Each row below is a small network's average activation on inputs in which a field has the value named, seen along a few directions.
Values that are neighbours, or in one group, have similar rows; names and order tell nothing.
In the rows, zero is written as 500.
Strong random noise was added to every row along 21 fixed directions; ignore it. To show where, here is one row again and again, with new noise each time:
[656 384 576 427 519 518 517 537 619 324 786 420 461 326 607 583 546 510
 527 749 687 635 342 407 518 428 414 372 417 196 781]
[637 611 469 476 778 452 504 576 590 405 565 460 466 479 291 546 482 334
 307 288 591  61 405 412 423 452 597 715 353 307 460]
[452 480 517 605 430 538 398 509 310 462 418 467 549 701 389 564 637 231
 293 319 309 578 650 622 363 686 466 580 458 459 518]
[587 797 542 538 643 380 624 272 668 600 266 636 431 780 347 331 477 717
 696 452 516 421 339 423 617 614 460 621 582 523 513]
[545 719 297 688 542 272 488 530 402 633 471 431 267 394 676 405 388 387
 609 208 744 351 640 328 526 463 719 394 432 645 417]
[528 543 574 586 611 461 422 554 307 507 425 418 346 618 594 571 368 643
 780 124 515 377 710 525 481 384 574 791 613 692 587]
[567 555 539 590 457 759 388 650 344 600 308 477 674 581 510 364 659 377
 316 774 390 352 453 344 472 730 484 595 684 485 466]
[579 511 327 724 254 422 450 291 305 460 495 435 604 144 399 521 518 275
 640 789 417 646 272 823 769 440 528 383 520 749 578]
[559 519 521 521 564 541 380 770 271 180 749 406 241 691 444 508 584 601
 808 650 495 340 514 439 553 303 536 615 581 650 415]
[365 420 482 435 391 520 489 758 920 749 342 538 668 377 451 357 202 418
 695 362 638 222 402 543 794 523 449 722 529 499 371]
[570 375 556 442 412 452 544 577 582 407 704 255 414 382 846 426 570 381
 463 446 713 412 796 341 497 378 463 425 393 451 413]
[544 502 551 461 403 642 513 438 510 541 437 452 579 389 439 554 689 537
 423 596 307 496 578 505 630 468 306 512 623 500 585]
[724 468 564 573 400 466 710 533 448 445 514 625 371 465 341 507 584 364
 466 455 325 270 497 637 411 379 631 581 375 444 460]
[581 459 434 409 467 349 418 218 642 529 645 575 497 361 264 586 816 738
 575 848 441 528 363 522 363 413 460 264 509 435 512]
[487 614 523 482 665 324 626 497 415 546 417 739 507 552 545 445 384 728
 657 708 563 192 383 459 307 526 665 535 610 535 313]
[478 748 563 593 618 356 544 807 366 415 697 611 569 533 417 496 290 547
 358 583 630 460 359 298 434 550 603 380 294 352 474]
[420 643 694 581 538 481 779 495 718 419 301 559 600 678 345 282 303 422
 476 559 487 505 337 460 720 581 369 678 540 290 526]
[705 537 492 444 393 398 473 478 481 589 480 389 426 312 602 480 584 582
 670 518 586 394 548 508 904 548 393 665 486 573 688]
[534 424 531 634 433 558 592 447 385 429 405 537 565 244 436 400 772 530
 104 713 489 599 345 350 387 254 396 345 410 542 506]
[527 384 486 554 560 410 443 109 425 541 439 417 487 386 517 564 425  87
 436 495 460 697 585 576 437 525 844 413 368 636 476]
[353 389 531 529 619 724 475 492 540 377 292 468 520 485 371 576 486 267
 577 530 369 263 450 560 339 264 538 649 797 508 362]
[417 456 575 481 754 356 766 411 486 412 529 658 346 506 425 442 428 545
 420 597 470 468 486 366 462 434 608 532 455 404 526]
[721 514 581 373 602 308 551 521 297 381 521 507 155 382 543 635 551 538
 447 495 592 447 620 346 563 397 735 589 327 357 596]


Field RUL:
memas: [450 505 391 428 618 586 345 514 635 734 644 378 488 512 473 409 307 565
 639 512 444 418 628 359 632 586 768 558 603 684 387]
sumip: [503 472 295 296 782 673 588 688 544 208 537 704 250 719 466 550 320 548
 368 369 602 531 242 548 546 530 569 643 407 310 412]
gavuf: [468 375 502 430 657 507 280 383 525 487 338 476 485 564 188 536 441 507
 650 595 474 520 198 616 679 557 617 845 573 562 657]
sol: [598 436 598 540 440 709 584 765 451 636 610 561 638 354 731 466 397 698
 400 607 504 486 548 351 361 493 513 439 539 395 604]
bal: [ 70 245 500 408 364 569 592 659 505 583 263 555 614 345 609 450 618 401
 197 641 425 559 709 431 481 609 261 401 677 306 445]
leto: [558 543 759 345 599 531 684 248 685 495 454 330 566 331 310 441 701 459
 150 572 415 460 538 231 825 321 311 551 306 517 608]
gur: [539 788 631 379 604 580 427 463 540 667 343 420 517 561 576 682 408 366
 589 358 465 452 702 295 671 644 516 494 582 457 595]
fop: [273 614 712 695 603 563 564 444 432 325 679 381 778 742 413 501 277 393
 613 515 317 746 494 599 527 531 323 510 598 586 636]
pab: [534 521 727 606 511 358 636 491 380 438 377 492 597 410 489 382 554 531
 309 563 640 443 403 369 399 359 469 528 309 478 575]
tapo: [633 813 481 679 598 583 600 362 581 699 502 421 540 381 507 601 498 242
 559 315 418 329 498 399 493 552 479 360 621 403 784]
fizot: [360 479 276 558 523 569 540 696 542 511 781 510 287 292 346 585 428 581
 723 518 370 274 586 494 341 192 669 278 735 465 397]
leb: [574 682 471 469 549 544 553 309 422 532 566 464 430 551 525 532 618 551
 480 421 321 566 673 469 619 487 440 407 498 708 484]
dopa: [256 500 630 258 445 482 520 658 668 476 527 531 463 603 484 582 374 317
 358 460 541 756 669 313 546 476 527 196 293 367 339]
dar: [589 614 585 572 178 334 707 532 330 462 538 482 646 277 553 353 610 800
 271 802 484 705 456 525 742 426 340 371 365 558 483]
kep: [412 543 580 572 477 491 575 327 448 560 433 553 607 507 267 467 627 683
 190 455 306 752 576 447 434 454 396 396 396 533 535]
RUL is arranged as a ring.
Question: List every value one step from memas, in the order listed.
Answer: gavuf, dar
Question: List every value one step from leb, in the order listed.
Answer: gur, fop
Question: List every value one step from sumip, in the order listed.
Answer: sol, kep
Question: List every value one step from dopa, in the order listed.
Answer: pab, fizot

Field PAZ:
kilor: [780 649 392 799 444 433 759 425 271 237 428 588 300 474 391 403 652 664
 247 507 528 562 190 629 267 367 503 491 509 253 672]
nel: [444 572 241 437 523 525 481 415 537 602 593 461 175 664 618 503 703 467
 538 303 428 682 761 383 692 781 351 340 612 463 694]
nuge: [386 486 517 254 362 172 381 484 605 686 381 572 583 405 473 566 434 541
 634 533 663 458 530 596 690 665 519 497 328 501 397]
kalov: [417 546 649 459 620 376 662 261 417 662 587 492 542 695 659 461 690 531
 534 336 284 470 891 423 648 728 204 560 460 742 667]
dag: [457 636 339 676 547 585 536 660 130 490 276 824 491 687 539 441 694 515
 201 605 472 502 261 462 139 688 464 358 561 555 410]
sop: [365 478 568 429 304 706 493 718 725 546 567 459 586 620 386 538 582 348
 435 405 287 443 691 462 459 467 360 385 538 363 350]
roziz: [564 378 327 544 535 577 425 439 635 372 572 288 339 473 479 274 732 746
 564 725 609 317 426 394 352 255 524 544 760 447 338]
kos: [756 602 793 586 394 890 532 985 408 596 470 702 590 622 393 510 395 586
 451 521 292 424 381 336 457 439 609 595 454 530 551]
bulut: [606 522 380 524 680 675 563 578 608 484 965 369 698 303 720 580 366 584
 323 510 529 314 641 424 237 568 465 366 639 153 602]
fozed: [414 282 492 367 471 571 399 685 461 650 412 751 749 283 596 597 280 395
 421 655 612 570 256 600 461 574 647 436 322 619 404]
rig: [382 186 502 528 465 510 403 450 569 894 290 528 597 293 395 360 774 511
 372 491 393 419 573 406 550 550 380 683 511 652 651]
kof: [483 471 601 624 534 546 698 514 549 358 666 439 381 586 367 480 389 202
 508 400 338 521 622 499 525 448 580 482 429 360 591]
Each value of PAZ is a pair of two hidden parts, and every pair occurs once (3 first parts, 4 second parts).
Question: nuge and kof share the first part; nuge and roziz share the second. Which value has the first part of roziz and the second part of kof?
Answer: sop
Question: kalov and rig share the first part; kalov and kos share the second. Which value has the first part of kos and the second part of rig?
Answer: dag

Field RIRIG:
kab: [908 597 567 803 375 589 652 540 443 440 517 498 360 553 529 229 340 707
 637 632 541 663 289 467 536 363 769 594 510 517 562]
vabel: [689 394 534 271 503 493 672 578 779 612 595 626 410 441 635 409 404 519
 416 512 600 411 541 362 621 558 643 485 263 389 398]
visoz: [167 245 482 447 687 511 648 534 786 530 664 675 639 340 467 598 401 297
 481 537 549 378 311 527 208 422 383 292 496 332 593]
givu: [439 423 636 331 541 388 396 402 661 608 566 500 429 705 389 619 741 511
 728 444 363 223 863 449 172 496 527 475 565 420 343]
vod: [677 425 782 385 452 544 441 349 875 719 429 514 719 521 540 462 794 521
 590 357 672 274 389 362 323 327 241 454 263 720 514]
kureb: [435 683 284 332 745 571 552 407 513 397 793 446 538 480 763 530 740 667
 222 698 601 434 609 234 362 625 233 109 606 360 421]
bop: [358 344 624 471 439 691 633 535 641 656 444 511 391 533 591 385 484 323
 710 631 338 389 736 311 474 388 621 362 682 608 369]
dat: [432 340 606 528 325 468 289 624 499 518 397 403 692 443 552 513 512 519
 576 535 607 541 450 590 463 500 400 644 550 465 548]
guva: [543 447 302 601 254 179 727 389 604 373 727 512 387 452 734 320 588 574
 592 574 710 459 478 700 199 388 517 192 418 447 219]
RIRIG is arranged as a 3 by 3 grid.
Question: What is the length, in steps, of the shortest route from guva to kureb?
Answer: 3
Each value of RIRIG is a pair of two hidden parts, and every pair occurs once (3 first parts, 3 second parts).
Question: givu and kureb share the first part; givu and vabel share the second. Which value has the first part of vabel and the second part of kureb?
Answer: vod
